These are the activations of a small neural network, seen along a few directions. Each row is one input.
In each table, some parts of the input vary, and every possible input appears once, in random order.
A made-up example of a description, with smaller parts first: values(2) and (point or line(9) or (line(6) and ring(8))).
Shared parts are said once, and a part with two or three values counts as separate values.

Other details of the inputs shift rows strongly along two fixed directions, in all tables alike. That doesn't count.

Table:
r1: [ 13  -9 -18   0   8  16   1 -29 -16  16  -4  13   4  12  31]
r2: [  4   5   0   0  -8   5  23   3 -10 -12 -16   0  15   7  -6]
r3: [  6  -7   7   5  -3  17  -2  -7 -13 -20 -15 -11   6   8   1]
r4: [ 16  11   2  27  -7  10  -3  -9 -13 -10  -4 -17   6  10   9]
r5: [-41   2  23 -22   2  -1 -14  17  11  -8  16  -5 -49 -12   0]
r6: [-32  19  22 -14  12 -15 -15   0   3  -8  29   3 -27 -35   9]
r7: [  2 -11 -18   2  15  10  -2 -21 -19  19 -12   5  11  21  27]
r8: [ -1   5  27   6   1 -47 -26   8  22 -32   7 -18  -6 -33 -13]
r9: [ -4  14  15   5 -11 -17 -15  30  10 -37  13  -8 -13 -22 -33]
r10: [ -7   6  20  16 -14 -22 -22  23  14 -49  10 -16 -21 -25 -23]
r11: [ 14  -4 -23 -15  14  17   2 -31  -5  38  -6   8  19  31  26]
r12: [ 41 -26 -10  37 -31 -16  12  16  23 -25 -39  10  18   0 -18]
r13: [  3   9 -15  -9  21  22   8 -23 -35  25  -7   9  35  23  18]
r14: [-42  25   2 -30   4  22  -4  12   5  16  38   7 -23   3  -2]
r15: [-53  12   7 -32   4  14  17  -6  -3  15  15   5 -39  12  28]
r16: [-40  25  11 -11   6  10  -8   1  -1  19  32  -6 -47   6  23]
r17: [ 10 -15 -16  -6   2   4  -4 -36 -19  28  -7   0   5  19  23]
r18: [  4  -1 -21  -5  16  17   5  -9 -13  31  -5  11  33  14  10]
r19: [ 23 -12 -19   7   3   1  -2  -5   5  12  -7  15   5  -7   6]
r20: [ 43 -23   2  46   0 -25  -7  -9   5 -37 -24 -14  25 -13 -24]
r21: [ 38 -28 -18  29 -23 -11  17  16  17 -21 -41  -1  14   2 -18]
r22: [ 33 -20   1  37 -24 -18  13   7   3 -49 -38 -16  21  -6 -15]
r23: [-41   7   6 -38  10  22  12  11   0  30  25   6 -35  11  20]
r24: [  5 -17 -12  -9   1  34  19 -18 -24  15  -8  -1   2  39  34]
r25: [ 45 -30 -20  37  -4 -26 -10  16  14 -12 -35   0  26 -10 -19]
r26: [-29  19  15 -29  13 -23 -15  12  25  15  31   1 -12 -22  -7]
r27: [-34  31  12 -32  20   4  -3  -4 -11  16  34  14 -16 -20  10]
r28: [  3  23  22  21 -11 -26 -14  34  13 -27  12 -17 -15 -29 -29]
r29: [ 14 -18 -10   2  -5  19   1   7   4   2 -19   1  -1  11  -6]
r30: [-15   5  31  15 -21 -33  -1  21  21 -45  -3  -2 -14 -28 -14]
r31: [  6  -2  -5   5 -17   8  20   6   9   0 -12  16  22   9  -5]
r32: [-39  21  29 -29   6   2  -8  23   1 -10  21  -4 -28 -18 -16]
r33: [-28  27  25 -29  16 -26 -16   5   9   2  28  -4 -12 -21  -6]
r34: [-42  28  29 -20  -7 -11   9  18   8 -11  18  12 -20 -16  -7]
r35: [ 50  -7 -14  44 -20  -3   0  19  10 -12 -18 -12  27   0 -24]
r36: [ 15   6 -21  11  -2  29   6  -9  -7  29  -3   0  -1  29  16]
r37: [  7  -3 -17  -1  19  21  12 -22  -6  30   4  10  23  17  -1]
r38: [-31   6   9 -25   5 -27 -17   8  18  26  24   3 -37 -26  -5]
r39: [-13   3  21  13   7 -38 -22  17   9 -27   2 -10  -6 -35 -11]
r40: [  5   0   8   6  -3 -32 -15  30  28 -15  13   7  -6 -49 -27]
r41: [  4  -4 -23  -2  -2  40   2 -27 -22   9  -2   3   0  42  26]
r42: [ -2   1  30   1 -10 -28  -2  43  12 -37   6 -14 -13 -31 -30]
r43: [ 11  -8 -12  -7  10   5  -5 -34  -8  18  -6  -1  12  26  29]
r44: [ 11 -11   8   7  -6  10  10  -1 -15 -19  -9 -14   9   9   9]
r45: [  8 -10 -21   2  19  18   9 -25  -3  32  -3  11   6  21   7]
r46: [ -2   0 -17 -11  -5  28  31  -5  -7  18 -10   9  19  22   7]
r47: [ 19 -10 -13  -2  -4  -8  -3  -8  -1  22  -4   1  23  -4 -10]
r48: [ 19  -1  -3  -2  -1 -11  -4 -15 -17   9  -6  -3  22  -3  -8]
r49: [ 47 -30  -6  27 -20  -7  11  29  11 -25 -25 -10  30  -4 -27]
r50: [  5 -12 -18   3  20  23   8 -41 -17  26  -3   6   6  32  23]
r51: [ 47 -24  -1  33 -16 -33 -14 -12  -4 -26 -28 -17  29 -16 -16]
r52: [  4  -5 -13 -14   2  40  11  -4 -11  18  -7   5  18  22   1]
r53: [-47  11  24 -14 -10 -15   2  13  19  -8  16  11 -42 -10  10]
r54: [-41  28  13 -30  32  11   4 -16 -12  27  34   8 -15   0   3]
r55: [  8  -2 -30  -5  -1  43   6 -17 -13  22  -2  10   4  39  16]
Each input here is: ring(5) and (values(5) or line(6)).
Question: The inputs of r38 and r17 match in every part but the ring(5) part. If r36 is changed in the same way as r38 into r17, which row does it become?
Answer: r16
Question: The inputs of r31 and r12 match in every part but the ring(5) part. If r40 is changed in the same way as r31 into r12, which row does it become?
Answer: r19
Question: Which other rows does r41 become when the ring(5) part takes its other values? List them by row number.
Answer: r9, r10, r14, r55
Question: Start at r28 and move only the line(6) part, one step at a time. The first step leads to r9. Which rows follow, in order?
Answer: r32, r42, r2, r34

Table:
r56: [ -9  14   0  -5  -1  18   3 -11  -4   4  14  11  -3   5   7]
r57: [-22  -6  13 -17  -2  -6   9 -11  -8  -7  -6   2  -9   2  14]
r58: [-20  -2  19  -7  -1 -31 -12  40  36 -16  15  -9 -36 -30 -33]
r59: [ 21 -26   0   1 -10 -11  17   7   5 -15 -27   3  24  -3 -11]
r60: [ 40  -7  -2  30  -9 -12  -2   9  -5 -33 -21 -10  24  -6 -10]
r61: [  4  -2   2  16  -9 -14   2  10  22 -12  -1  -1 -17  -5 -12]
r62: [-17  17  34   7  -5 -38 -16  31  24 -29  15 -17 -17 -32 -22]
r63: [-11  22 -15 -19  13  38  14 -16 -30  30   6  14  14  27  20]
r64: [ -9   7  -2 -12  20 -11 -13 -21  -2  24  15   5   0  -5  19]
r65: [ 11  -2 -24  -6 -10  29   8  -8 -11  29  -8   7   9  28  18]
r66: [ 37 -21  -9  34 -10 -13  -2   7  15 -26 -26  -9   9   8  -9]
r67: [ 47  -7 -13  41 -20  -3  13  -9  -6 -16 -27 -10  43  12 -13]
r68: [ 23 -17 -11  28  -3   2   2  11   7  -9 -21   6  13  -3 -13]
r69: [-23   1  28   0 -16 -45   4  27  31 -28   4   5 -25 -41 -18]
r70: [-51  32  17 -39  20  19  -1 -12 -25  17  33  -2 -32   3  22]
r71: [ 25 -17   1   7   9 -38 -21  10  19  -3  -3  -4  11 -33 -27]
r72: [ -2  17 -18 -11   6  41  20 -28 -29  36  -4   5  33  40  21]
r73: [-21  -7  26  12   1 -29 -20  27  19 -32   9 -12 -40 -37 -20]
r74: [-47  16  20 -32  27 -26 -27 -11   3  20  37  -2 -37 -26  10]
r75: [ 26 -22  -1  18 -13 -15  12  -2   3 -26 -33   3  26   3   4]
r76: [-54  23  24 -32  10   2 -17   2   0  -5  36  -2 -42 -17   5]
r77: [ 10 -21   7  18   0 -21  -8  35  21 -25  -5  -5  -6 -28 -33]
r78: [ 53 -26 -18  22 -12  11   2   1  -4 -21 -26  -2  42   8 -23]
r79: [ 49 -24 -25  37 -16  -1   6   3   9 -14 -37   2  27  18 -18]
r80: [-25   5   3 -21  -2  12  -9  -5 -10  16  15  -8 -30  11  21]
r81: [  0  -6 -19  -9  10  41  12 -39 -27  25  -8   0   3  50  32]
r82: [-45  17   4 -49   8  25   1   6  -1  42  34   1 -34   6  18]
r83: [ 34 -11  -2  18  -8  -4   5   8   0 -13 -18 -15  36   2 -25]
r84: [  7   0 -19  -6  15  -3  -7 -21  -5  33   2  13  19   3   8]
r85: [ 37   1 -25  15  -3  34  23 -31 -35  12 -16   9  40  35  18]
r86: [ 24  -6   1  21   0 -42 -18   0  21  -4  -2   0   5 -34 -17]
r87: [-42  23  24 -22   5  -2 -16  14  10 -11  35   4 -32 -19   3]
r88: [ -7  -8   9   0 -14 -28   6  22  18 -20 -15   9   0 -20 -16]
r89: [ 39 -12 -31  13 -16  36  18 -27 -20  25 -21   4  24  42  26]
r90: [-32   8   1  -9  17  15   2  -2  -6  10  17   5 -19   4  21]
r91: [-15  16   1 -16  12  33   8 -35 -34  23   5  -8  10  34  26]
r92: [ 42 -14  -4  17  -4  -4   3  16  -4 -21 -21 -10  28  -8 -25]
r93: [-25   5  21  14  -1 -28  -8  32  29 -20  17   1 -40 -40 -21]
r94: [ -9   6 -15 -20   3  38   7 -21 -20  35   6   3  -3  39  42]
r95: [-43  30   1 -37  10  31   0  -7  -6  26  29  16 -16   5  13]
Question: The inputs of r93 and r77 match in every part but one. If r85 is changed in the same way as r93 into r77, which row does it become?
Answer: r92
Question: The inputs of r58 and r79 match in every part but one. If r78 is changed in the same way as r58 into r79, which row does it become?
Answer: r95
Question: Describe the family of inputs behind these rows.
Answer: line(5) and (values(2) or line(6))
Question: Which other rows does r57 become when the values(2) part takes its other values? List them by row number.
Answer: r74
Question: Which other rows does r72 become when the line(5) part takes its other values? List them by row number.
Answer: r62, r67, r83, r91
